A small network was shown many inputs. Here are its activations along a few directions, one row for each input.
Each table varies a few parts of the input and shows all the possible inputs, shuffled.
A made-up example of a description, with smaller parts first: one of 4 places along a line, together with either a single point or one of 9 places around a ring or (one of 2 separate values, together with one of 5 places around a ring).
Shared parts are said once, and a part with two or three values counts as separate values.

Other details of the inputs shift rows strongly along two fixed directions, in all tables alike. That doesn't count.
These rows show it; all are for the same input, with only those details redrawn:
[ 38  -7  -9  -6   3  -2  13   6  -1  40  20  29  16  18 -42]
[ -7   9   7  16   8  28  -7 -13  14 -45  17  13 -23 -27  12]
[ -1   8   2  13  10  28   0  -7  15 -28  20  16 -16 -23  -1]
[ 32  -5  -5  -3   1  -2   7   1  -3  24  17  25  10  15 -30]
[ 36 -16  20  -5 -26 -45 -30 -28 -39 -13  -7  14   5  47  25]
[ -8   8  10  16   5  24 -12 -17  10 -52  14  10 -25 -24  21]
[ 42 -17  15  -8 -25 -46 -24 -22 -37   4  -4  18  11  51  12]

A family of inputs:
r1: [-32  20  -5  33  -7  17   8  18  33 -32 -16 -21   3 -20   0]
r2: [-10   4   3  -3  12   4  -5   1  19 -30   4 -11 -20 -39  13]
r3: [ 16 -10  11 -17 -12 -45 -32 -30 -56   3 -17  -1  11  52  38]
r4: [  5   3 -33 -21  12  19  36  41  10  66  17  11   0   0 -48]
r5: [  5   9  -7  23  -8   1   2  15  10  18  -6  -5  46  22 -28]
r6: [ 27 -19  10 -21 -25 -65 -24 -16 -28 -12 -22  -3  -4  49  33]
r7: [-27  12  -4   3  13  40 -12  -1   0 -30  15  -3 -20 -20  28]
r8: [  7  -4 -29 -16  14  32  28  27   9  71  31  24  21   3 -42]
r9: [-44   7  10   2  14  13   5  -2   0 -32  -2 -11 -42 -22  31]
r10: [  9  -8  15  19 -41 -43 -26 -13 -19   0 -26  -8  49  53  22]
r11: [ -3  -2 -11  -9  33  24  29  18  -1  54  26  15  11   5 -43]
r12: [-18   0   5   7  11  21 -13 -18  23 -47  15   7 -15 -22  33]
r13: [-10  11   9   3   2  15   3  -2  16 -43   3   2 -33 -40  13]
r14: [ 20 -13  11 -34 -30 -53 -25  -1 -51  19 -25  -8   1  47  31]
r15: [ 36 -16  20  -5 -26 -45 -30 -28 -39 -13  -7  14   5  47  25]
r16: [ 23 -28   9 -13 -19 -36 -40 -26 -45  -8 -20   2  13  50  23]
r17: [ 23   1 -22 -23  22   7  33  31  27  48  15  13   9 -11 -57]
r18: [  9  -1  20  10 -40 -55 -24  -1 -24 -14 -47 -25  30  41  28]
r19: [  5 -17  -2 -16  11  -5  19   4 -17  63  16  19  21  28 -22]
r20: [-24  18   4  35  -1  29  -1 -12  25 -33  -4 -31  12  -8   8]
r21: [ 19 -20 -23 -19   1  -9  15  17  -3  44  -7  10   7  19 -42]
r22: [-33  15   5  -2  16   8  -9  -8  -2 -27  -7 -19 -30 -45  31]
r23: [ 32 -19  15 -15 -16 -51 -37 -27 -33 -14 -10   4  13  54  32]
r24: [-26 -10   0   9   6  33 -18 -19  10 -43   3   5 -14 -25  27]
r25: [-30   7  -5   2  18  28  -1 -16   3 -15  11   6 -10 -21  24]
r26: [-33   9   9  -8  21  18  14  10   3  -5   1  -8 -27 -29   6]
r27: [-25  11  -4  -8   9  21  -2  16   4  -5   6 -14 -24 -40  13]
r28: [ 29  -8  -1 -12  -6 -21  13  11  -3  32   6  10   4  -7 -30]
r29: [  7  10 -18  17   4   7  32  46  29  55  -5  -9  43 -16 -63]
r30: [-32  18   1  33  -7  19  11  -2  33 -39 -16 -38  -8 -18  13]
r31: [-18  -2  -1  -5   9  20  -5   1   8 -30 -12  -8 -23 -31   6]
r32: [ 12   7 -16  12   6   9  40  32  31  63  -3 -23  38 -10 -62]
r33: [-41   6  18   0  17   8  -4  -2  -4 -25  -2 -19 -34 -40  30]
r34: [  5   7 -34 -20  23  10  41  28   9  70  10  12   4  -1 -56]
r35: [  9   9 -26 -26  26  10  38  28   6  72   7  10   9 -10 -56]
r36: [-29  22   9  28  -3  21   9  -1  31 -38 -21 -40  -4 -26  15]
r37: [ 13 -11  15  14 -39 -39 -16 -28 -16   8 -24 -22  43  56  20]
r38: [ 25  -6  -9  -9  -8 -15  19  11   3  24   6  18  -7   9 -29]
r39: [-18  -6  -1  -1   9  15  -9   1   6 -25  -8 -12 -20 -41   7]
r40: [ -6   2   3  13   4  27   3 -11  20 -24  21  22 -14 -26   8]
The inputs of r7 and r8 match in every part but one. If r3 is changed in the same way as r7 into r8, which row does it become? -> r25
The inputs of r13 and r40 match in every part but one. If r26 is changed in the same way as r13 into r40, which row does it become? -> r19
Describe the family of inputs behind these rows. -> one of 5 places along a line, together with either one of 2 separate values or one of 6 places along a line
Change only the choice among 2 separate values in r32. List by row number the other rows that result. -> r29
Which other rows agree with r1 in the place on the line of 5? List them by row number. -> r4, r6, r9, r21, r30, r34, r38
A walk changes only the place on the line of 6. It starts at r33 and steps to r22. List the rest of the walk in order. -> r27, r39, r2, r28

A family of inputs:
r41: [ 14 -17  13 -18 -17 -41 -29 -15 -48   4 -15   3   5  39  28]
r42: [ 25 -17  14 -19 -21 -49 -28 -12 -42  -3 -18   4  -1  33  23]
r43: [-60  29  -1  50   0  54  11  11  56 -58 -14 -40  -5 -56  12]
r44: [ -6  -1  18  -9 -16 -26 -25 -18 -22 -42 -12  -8 -30   0  53]
r45: [ -9  14  -5  14  20  44  16   3  30 -24  26  15 -24 -38 -14]
r46: [ 37 -14 -14 -16   3 -10  15  13   2  50  17  29  21  19 -45]
r47: [ 29   3 -27   7 -10 -15  35  39  19  85 -14 -14  70  42 -76]
r48: [-15  27 -17  35  16  41  48  39  60  37   6 -21  36 -40 -67]
r49: [ 21 -18  15 -23 -18 -54 -18 -16 -38   2 -20  -2  -7  36  24]
r50: [-27  17  -2  18  23  53   9  -6  25 -34  27  11 -25 -38   4]
r51: [ 19 -11 -10 -11   7  -1   7   3  -4  39  17  24  19  19 -24]
r52: [-15  -2  19  -9 -12 -20 -29 -22 -29 -38 -11 -10 -25   8  62]
r53: [-20   9  -7   7  20  44   2   0  29 -37  16   2 -29 -53   2]
r54: [ 16 -11 -12 -24  12 -11  21  13 -12  63   7  11  12  21 -36]
r55: [ -9  -8  16  -3  -9 -10 -35 -31 -24 -44  -9  -7 -16   5  53]
Describe the family of inputs behind these rows. -> either one of 3 separate values or (one of 2 separate values, together with one of 6 places along a line)
Change only the choice among 2 separate values in r42. List by row number the other rows that result. -> r41
Change only the choice among 2 separate values in r54. List by row number the other rows that result. -> r49

A family of inputs:
r56: [-14  -1   9  31 -35 -16 -12 -25  13 -51 -29 -35  17  17  32]
r57: [ -3  -5   6 -13  -6  -9 -38 -20 -17 -45  -9  -5 -17   5  39]
r58: [-23  18 -25 -18  25  27  61  55  40  64 -12 -23   2 -43 -60]
r59: [-11   6 -21  -2  26  44  16  12  20  14  24  14  -7 -37 -15]
r60: [ 47 -12 -12 -34 -11 -42  12  15 -23  81  12  25  31  55 -39]
r61: [-12   5  14   2  -3  -8 -17 -28 -28 -33  -6  -4 -24  13  48]
r62: [ -7  14   1   9  15  31  19   2  18 -17  19  10 -34 -36 -15]
r63: [  5 -13  16  -4  -8 -15 -27 -19 -13 -45  -3   3 -20   0  45]
r64: [-19  -5  25   2  -2  -5 -18 -29 -28 -31  -3  -6 -23  14  45]
r65: [  1   3 -12   0  20  36   6   8  23 -10  15  17 -17 -45 -31]
r66: [ -1  -5  10 -11 -12  -9 -32 -18 -15 -38  -1  -5 -18   2  50]
r67: [-15  17  21  41 -33  -9 -28  -1  -3 -46 -35 -34  28  14  34]
r68: [ -2 -11   6 -14 -28 -71 -17  13 -43  26 -48 -46  13  34  20]
r69: [ -8  12  -2   6  12  27  17   9  24 -11  23  20 -24 -44 -17]
r70: [-22  -6  24  -1  -7 -11 -23 -24 -23 -30   0   2 -15   7  49]
r71: [-24  24   7  45   6  21  11  -6  53 -26  -7 -32  15 -28  -1]
r72: [ -3  10  -9   4  30  35  33  13  26   2  27  15 -23 -24 -30]
r73: [ -2  -4  21  -1  -7 -23 -19 -19 -12 -46  -1   8 -23   5  43]
r74: [ 39  -1   6  13 -28 -46   7   9 -13  55 -23 -22  77  51 -37]
r75: [-13   6 -26  -4  33  45  12   9  18   9  16  15  -5 -34 -27]
r76: [-17  -3 -12  -2  26  48  17  12  20  19  28  12  -4 -34 -20]
r77: [-26  16 -20  40  -8  42  20  26  52 -10  -8 -12  20 -11 -26]
r78: [  9 -10  18  -1 -18 -15 -30 -21 -16 -42  -5   3 -23 -10  40]
r79: [ 38 -13 -10 -26  -8 -42  10   5 -34  76   5  27  31  52 -26]
r80: [ 31 -32  -3 -29  -5 -34 -12  -5 -40  55  -6  15  30  51 -21]
r81: [ -9  19 -14  -2  26  41  26  13  23   8  28   6 -21 -22 -24]
r82: [ 60 -30 -16 -33   1 -40   6  12 -23  69   1  29  33  50 -55]
Describe the family of inputs behind these rows. -> either one of 2 separate values or one of 5 places around a ring or (one of 4 places along a line, together with one of 5 places along a line)
Which of the alternatives is r57? -> one of 4 places along a line, together with one of 5 places along a line
